A small network was shown many inputs. Here are its activations along a few directions, one row for each input.
In each table, some parts of the input vary, and every possible input appears once, in random order.
A made-up example of a description, with smaller parts first: line(4) and (point or ring(9) or (values(2) and ring(5))).
Shared parts are said once, and a part with two or three values counts as separate values.
In the rows, 128 means zero.

Other details of the inputs vary at random and push rows far along two fixed directions, the same in every table; ignore that.

Table:
row 1: [150 142  96 125 148 164 125 123 111  57 109 112]
row 2: [170 121  87 140 123 161 127  94 101  74 122 136]
row 3: [132 153 118 152 153 151 111 156  77 128 117 114]
row 4: [137 131 103 182 110 160 114 101 119  84 116 106]
row 5: [137 129  89 159 164 157 114 139 102  79 111 134]
row 6: [129 109 116 115 123 134 131 128 149  82 131 113]
row 7: [136 181 125 128 188  91 120 148  54 173 165 152]
row 8: [127 136 147 118  72 123 139 116 152  95 123  89]
row 9: [130 140 116 106 129 146 130 108 102 128 115 142]
row 10: [142 156 114 113 137 150 117 123  71 126 124 153]
row 11: [113 123 115 134  98 124 131 102 134  97 132 101]
row 12: [133 153 109 151 123 179 105 144 109  74 101 111]
row 13: [139  95 169 105  77  94 155 155 182 156 111 130]
row 14: [123 128 152 144  75 124 136 130 157 103 104  94]
row 15: [107 110 151 105  92  74 149 128 174 200 178 113]
row 16: [151 118 120 109 106 135 151 106 139  94 105 121]
row 17: [118  84 146  82  98  70 162 138 173 183 151 141]
row 18: [133 170 112 140 150 154 129  98  93  80 124 139]
row 19: [119 125 128 115 114 146 130 119 133 104 120  82]
row 20: [137 158 103 125 119 176 107 130 103  66 120 107]
row 21: [137 118 138 157 150 155 123 114 112 127 128 150]
row 22: [109 144 122 144 218 107 124 161  53 216 159 193]
row 23: [134 129 132 171 113 159 122  94 146  79 120 130]
row 24: [115 152 114 167 163 136 121 121  95 115 128 160]
row 25: [144 101 107 151 110 147 134 112 131  74  89 132]
row 26: [132 176 130 155 189  96 117 160  61 178 145 157]
row 27: [167 129  85 132 132 158  99  95 113  73 120 129]
row 28: [139 144 118 129 116 166 115 123  97  71 116  86]
row 29: [135 121 101 136 143 126 106 130 124 121 107 143]
row 30: [142 143 115 179 166 129 109 115  93 124 136 137]
row 31: [139 134 126 146 109 155 124  80 138  68 138 125]
row 32: [113 124  99 125 110 168 112 111 136  65 124 102]
row 33: [126 110 164 105 104 141 148  99 158  95 111 115]
row 34: [151 139  96 146 156 139 135 136  87 127  98 152]
row 35: [131 163  92 144 136 147 125 105  82  91 120 109]
row 36: [117 162 108 126 201 113 126 161  52 232 138 192]
row 37: [152 121 138  91  85 120 123 123 163  92 107 112]
row 38: [108 148  93 126 189 116 116 151  56 182 169 135]
row 39: [125 108 117 146 105 165 118  98 128  85  87 134]
row 40: [155 127  92 165 159 166 110 135 108  87 123 132]
row 41: [117  99 134 102  82 139 134  92 156 103 114 126]
row 42: [ 97 114 155  78  92 111 144 145 196 156 142  99]
row 43: [113 108 146 133 101 142 134 130 163 113  99  78]
row 44: [121 109 124 114  87 155 120 113 176  98 143  97]
row 45: [142 112 152 124  97 135 133 154 175  89 101 104]
row 46: [159 123 130 107  93 130 144 125 130  94 111 127]
row 47: [ 96 102 177 126 119  62 144 139 183 185 144 124]
row 48: [134 104 168  95  85  87 128 158 195 159 109 124]
row 49: [121 153 130 140 203 126 132 151  65 189 134 175]
row 50: [154 132 123 114 113 154 125 133 133  58 116 104]
row 51: [136 116 108 172 123 178 106 114 118  84 112  92]
row 52: [119 110 149 127 100 107 133  92 164  87 130  99]
row 53: [136  99 138 109  81 149 128  88 161 111 126 125]
row 54: [110 101 162  97 125  83 156 175 195 189 134 122]
row 55: [113  97 143  72 108  66 135 139 184 185 149 136]
row 56: [151 135  90 152 182 116 128 152  69 194 149 183]
row 57: [100 147  98 146 209 105 114 177  54 223 163 152]
row 58: [ 86 102 156 125  97  70 149 146 179 198 145 118]
row 59: [141 141 147 116 137 146 128 122  95 108 130 138]
row 60: [ 95 124 184 114 115  83 158 143 190 188 136 140]
row 61: [135 136 137 161 125 138 126 101 136  73  91 103]
row 62: [112  88 166 109  96 100 141 134 181 211 141 150]
row 63: [109 135 187  87  97  75 155 142 174 177 161 137]
row 64: [112 105 204 103 108  92 152 159 172 192 133 140]
row 65: [113 130 135 129 114 129 133  97 143  89 137 130]
row 66: [121 102 172 112  98  80 141 108 190 155 164 106]
row 67: [150 125 111 134 122 149 111 117 144  78  74 120]
row 68: [133 171 132 159 152 140 121 137  89 116 122 155]
row 69: [131 131 112 139 157 165 119  96  80  77 125 144]
row 70: [ 88 114 157  99 111  98 144 170 189 198 136 116]
row 71: [164 131  83 159 149 155  96 116 105  99 108 142]
row 72: [115  90 183  91 112  95 151 124 177 193 171 139]
row 73: [138 152  90 117 215 103 119 172  68 210 197 172]
row 74: [128 119 108 157 109 178 106 121 149  84 117 105]
row 75: [118 106 179  99  76 110 145 142 176 169 110 134]
row 76: [128 107 151  70  96  87 139 130 194 153 122 116]
row 77: [ 95 158  91 138 206 112 110 186  70 219 167 169]
row 78: [126 148  95 132 185 126 113 145  62 191 181 135]
row 79: [114 172  99 155 182 108 129 155  63 193 139 148]
row 80: [137 142 132 136 124 133 128  90 127  67 112  98]
Each input here is: values(2) and line(4) and ring(10).
Q: Changing only the values(2) part turns row 12 into row 20. The same change can be made to row 36. Which row results?
A: row 9
Q: Changing only the values(2) part turns row 59 into row 64. The same change can be made to row 33. Which row results?
A: row 49
Q: Changing only the values(2) part turns row 13 into row 46. The same change can be made to row 26. Which row results?
A: row 7
Q: A walk changes only the line(4) part. It starts at row 7 and steps to row 80. List the rest of the walk in order.
A: row 52, row 66
Q: Change only the ring(10) part in row 40. List by row number the other rows that result.
A: row 4, row 21, row 23, row 30, row 51, row 56, row 62, row 71, row 74
Q: Change only the values(2) part in row 69. List by row number the other rows that result.
A: row 22

Table:
row 81: [112 142 111 103 162  90 120 172 121 196 166 139]
row 82: [117 123 160 123  88 119 136 103 172 105 149  98]
row 83: [135 124 113 193 148 150 119 112 108  88  94 148]
row 84: [ 98 133 137 163 168 102 121 165 123 217 159 130]
row 85: [149 130 122 147 122 165 123  76 122  44 108 139]
row 86: [111 127 162 108  90 118 145 114 165 113 120  96]
row 87: [ 96 132 145 164 148  82 132 161 130 205 158 130]
row 88: [135 142  90 134 133 138 116 120 105  75 113 103]
row 89: [121 142 120 185 138 147 116 136 111  81  96 111]
row 90: [131  91 126 112 100 106 138 103 170 115 117 125]
row 91: [119 104 169 150  86 116 142 144 188 113  85 107]
row 92: [106 141 163  99 132  85 143 151 146 174 163 131]
row 93: [140 175  92 152 193 129 104 128  46 131 171 143]
row 94: [149 136 118 142 119 180 118  94  86  66  93 133]
row 95: [ 97 105 163 100  60 135 138 122 200 107 114  88]
row 96: [171 136 119 141 119 159 113 100 106  50 105 132]
row 97: [133 121 129 108 153  76 146 134 134 187 160 162]
row 98: [130 125 142 108 162  82 134 135 123 184 165 171]
row 99: [134 116 127  98 127  92 127 156 146 194 148 154]
row 100: [108 138 154  93 146 101 142 157 112 200 141 148]
row 101: [106 144 136  96 144 108 136 166 116 206 142 155]
row 102: [122 112 141 101 125 111 141 158 135 198 148 155]
row 103: [129 110 144 119  81 107 142 106 186 104 144  82]
row 104: [110 124 120 110 133  91 123 148 149 191 177 122]
row 105: [134 111 131  98 144 104 132 162 122 206 153 154]
row 106: [100  96 173 112  62 129 143  96 189 110 132  79]
row 107: [ 94 120 160 141 143  99 131 175 161 196 133 119]
row 108: [125 153  86 142 180 154 112 119  58 147 135 179]
row 109: [144 160 100 191 185 134 112 153  49 149 112 173]
row 110: [155 125  99 131 126 185 114 120 110  54  93 108]
row 111: [142 137 116 182 141 182 109 131 114  70  71 115]
row 112: [129  71 144 105  92 133 138 110 190 116 122 117]
row 113: [159 174  85 134 185 128 123 145  58 126 131 151]
row 114: [108 106 149 150 160 101 133 153 148 210 134 161]
row 115: [144  98 133 107  80 109 137 117 168 113 108 115]
row 116: [144 140  72 139 182 139 106 124  79 134 139 171]
row 117: [ 93 137 154  98 143  98 138 153 118 194 155 131]
row 118: [125 110 148 109  78 140 134 119 161 128 110 130]
row 119: [131  94 147  93  68 121 135 131 212 103 106  97]
row 120: [158 157 113 133 152 147 116 126  88  77 116 135]
row 121: [135 134  96 132 147 166 111 132  98  86 123 107]
row 122: [158 148 116 145 117 169 123  89  89  65  92 132]
row 123: [146 144 120 138 123 157 112 107 118  34 113 100]
row 124: [134 112 130 102  96 108 139 131 163 114 107 107]
row 125: [147 154 121 136 119 168 128  99 101  58  87 116]
row 126: [146 185 103 136 192 138 118 143  46 130 137 167]
row 127: [144 181  79 140 195 123 116 145  50 128 149 141]
row 128: [ 91 135 136 113 128 107 130 142 130 201 171 129]
row 129: [176 136 101 144 115 157 123  99 109  50  99 125]
row 130: [113  87 167 107  85 130 146  92 177 116 115 125]
row 131: [120  91 173 108  69 118 154  83 197 108 110 117]
row 132: [124 137  95 150 135 174 115 114  97  94 141 110]
row 133: [116  92 141 112  62 104 138 104 200 104 132  72]
row 134: [132 133 161 102 128  88 142 143 134 185 153 162]
row 135: [147 126 122 182 136 168 110 129 115 100  84 133]
row 136: [141 117  94 148 134 188 120  95 106  63 108 140]
row 137: [136 165  83 134 189 161 117 158  47 143 133 160]
row 138: [ 99 129 133 102 146 110 139 169 127 192 163 133]
row 139: [112 127 154 123  91 120 139  98 155 122 139  94]
row 140: [117  84 146 112  75 134 133 114 193 111 141  75]
Q: Describe the family of inputs behind these rows.
A: line(5) and (values(2) or ring(10))
Q: Changing only the line(5) part turns row 103 into row 127. The same change can be made to row 133. Which row results?
A: row 88
Q: Changing only the line(5) part turns row 130 into row 100. The same change can be made to row 98. Which row results?
A: row 120
Q: A walk changes only the line(5) part. It starts at row 116 and steps to row 99. List the rest of the walk in order.
A: row 119, row 81, row 104

Table:
row 141: [100  84 175 117  65  87 149 116 222 151 145  94]
row 142: [ 94 124 162 102 139  72 147 173 145 233 144 146]
row 143: [ 96  93 161 104 108  81 148 134 184 204 153 134]
row 144: [123 124 131 136 147  95 132 130 121 182 152 160]
row 145: [120 129 139 120 145 116 134 142 116 186 144 158]
row 146: [128 155  99 162 148 172 113 125  83  72 100 113]
row 147: [140 152 110 162 149 170 118 105  82  72  95 140]
row 148: [136 132 127 155 104 161 118 123 148  42  87  78]
row 149: [105 128 125 128 159 106 126 140 126 177 169 132]
row 150: [110 135 166 121 143  69 148 154 132 216 151 159]
row 151: [118 134 136  60  99  97 141 129 156 145 167 116]
row 152: [137 141  83 148 182 145 113 135  68 140 127 167]
row 153: [129 109 154 147  67 157 124  95 182  48 113  71]
row 154: [156 134  81 164 147 165 109 118  93  77  95 139]
row 155: [131 141 113  69 138  92 141 127 102 167 181 128]
row 156: [131  72 165 106  79  97 147 137 221 144 113 123]
row 157: [104  59 199  82  72  69 164 129 247 193 144 132]
row 158: [139 126 118 142 113 149 119 134 128 110  99 116]
row 159: [119 133 137  48 138  62 148 143 130 205 203 126]
row 160: [106 136 134 125 145 116 131 148 116 185 158 133]
row 161: [117 150 115 134 171 124 122 145  76 191 150 159]
row 162: [128 164 107 153 179 122 115 140  55 182 151 162]
row 163: [142 100 156 144  60 158 131  86 178  54  92 101]
row 164: [106 141 143 128 149 103 137 143 114 183 136 145]
row 165: [ 89  95 192 106  67  94 157 130 219 150 128  89]
row 166: [145 114 129 130 123 158 124 127 130 102 104 139]
row 167: [167 124 114  79 117 132 137  92 115  84 135 135]
row 168: [142 125 127  84  63 159 125  84 175  15 124  72]
row 169: [140  92 142 133  64 179 128  99 178  43  75  98]
row 170: [116 127 112 132 149 101 126 161 127 183 148 131]
row 171: [ 83  70 225  63  69  38 176 173 251 246 142 127]
row 172: [122  91 132 136  79 161 123 102 191  47 105  75]
row 173: [138 159  96 169 146 164 111 134  86  73  94 109]
row 174: [128 139 155 133 153  93 139 142 117 175 138 163]
row 175: [ 93  79 171 106  69  98 150 119 223 152 142  95]
row 176: [133 118 120 163 102 159 115  86 150  44 119  88]
row 177: [152 163  92 160 191 167 111 134  46  96 100 166]
row 178: [124 154 104 139 171 119 118 175  82 188 147 141]
row 179: [117 164 105 142 193 133 112 152  62 173 167 146]
row 180: [136 113 121 144  91 182 118 104 140  57  84 101]
row 181: [150 101 155 137  74 150 135 115 187  47  64 103]
row 182: [150 143 111  82 109 138 129 103 120  84 132 135]
row 183: [142 156  94  78 165  99 132 124  62 173 173 154]
row 184: [171 159  87  99 140 164 116  97  80  53 125 150]
row 185: [106 150 145 140 147  94 135 146 114 178 152 131]
row 186: [118 141 134 130 146  97 132 166 118 184 122 139]
row 187: [117 119 127 125 152 106 133 132 123 183 149 162]
row 188: [129  87 127 140  69 168 125  88 183  44  82  91]
row 189: [146 138 107 156 171 127 118 118  86 136 137 170]
row 190: [136 165 105 146 189 116 121 168  62 174 122 168]
row 191: [128  86 191 110  70 101 150 121 208 145 126 124]
row 192: [154 167  79 104 132 163 112  95  75  60 126 131]
row 193: [118 116 154 101 133  76 143 182 149 237 147 155]
row 194: [139 155 101 173 138 171 109 107  81  76 122 115]
row 195: [149 156  61 172 181 160  99 130  52 108 110 148]
row 196: [108 151 149 138 154  93 131 149 117 173 159 126]
row 197: [108 132 128 121 145 118 128 162 117 185 150 131]
row 198: [119 109 152 136  78 159 128 113 184  44  91  70]
row 199: [131 136  79 162 149 174 107 114  90  76 115 119]
row 200: [154 126  89 155 155 173 111 110  93  72 101 151]
row 201: [155 158  90 160 185 176 107 118  45 102 119 169]
row 202: [135 104 141 138  70 162 121 121 187  51  95  67]
row 203: [155 119 126 137 121 149 123 136 132 103  97 135]
row 204: [138  90 161  45  62  88 160 101 193 132 145 112]
row 205: [127 160 109 165 156 169 111 113  85  66 116 110]
row 206: [115 128 127 138 145  95 130 129 120 185 153 148]
row 207: [122 146  95 141 185 109 113 167  92 180 159 139]
row 208: [128 113 160 151  64 145 134  87 176  51  83  88]
row 209: [137 166  78 161 186 178  97 140  47 100 131 130]
row 210: [132 162 119 141 198 122 126 146  61 169 137 182]
Q: Changing only one part turns row 185 into row 150. The same change can be made to row 194. Which row results?
A: row 163
Q: Changing only one part turns row 200 into row 172. The same change can be made to row 177. Which row results?
A: row 198
Q: Describe the family of inputs behind these rows.
A: line(5) and (values(2) or (values(3) and line(4)))
Q: Change only the values(2) part in row 204. List by row number the other rows that result.
A: row 182
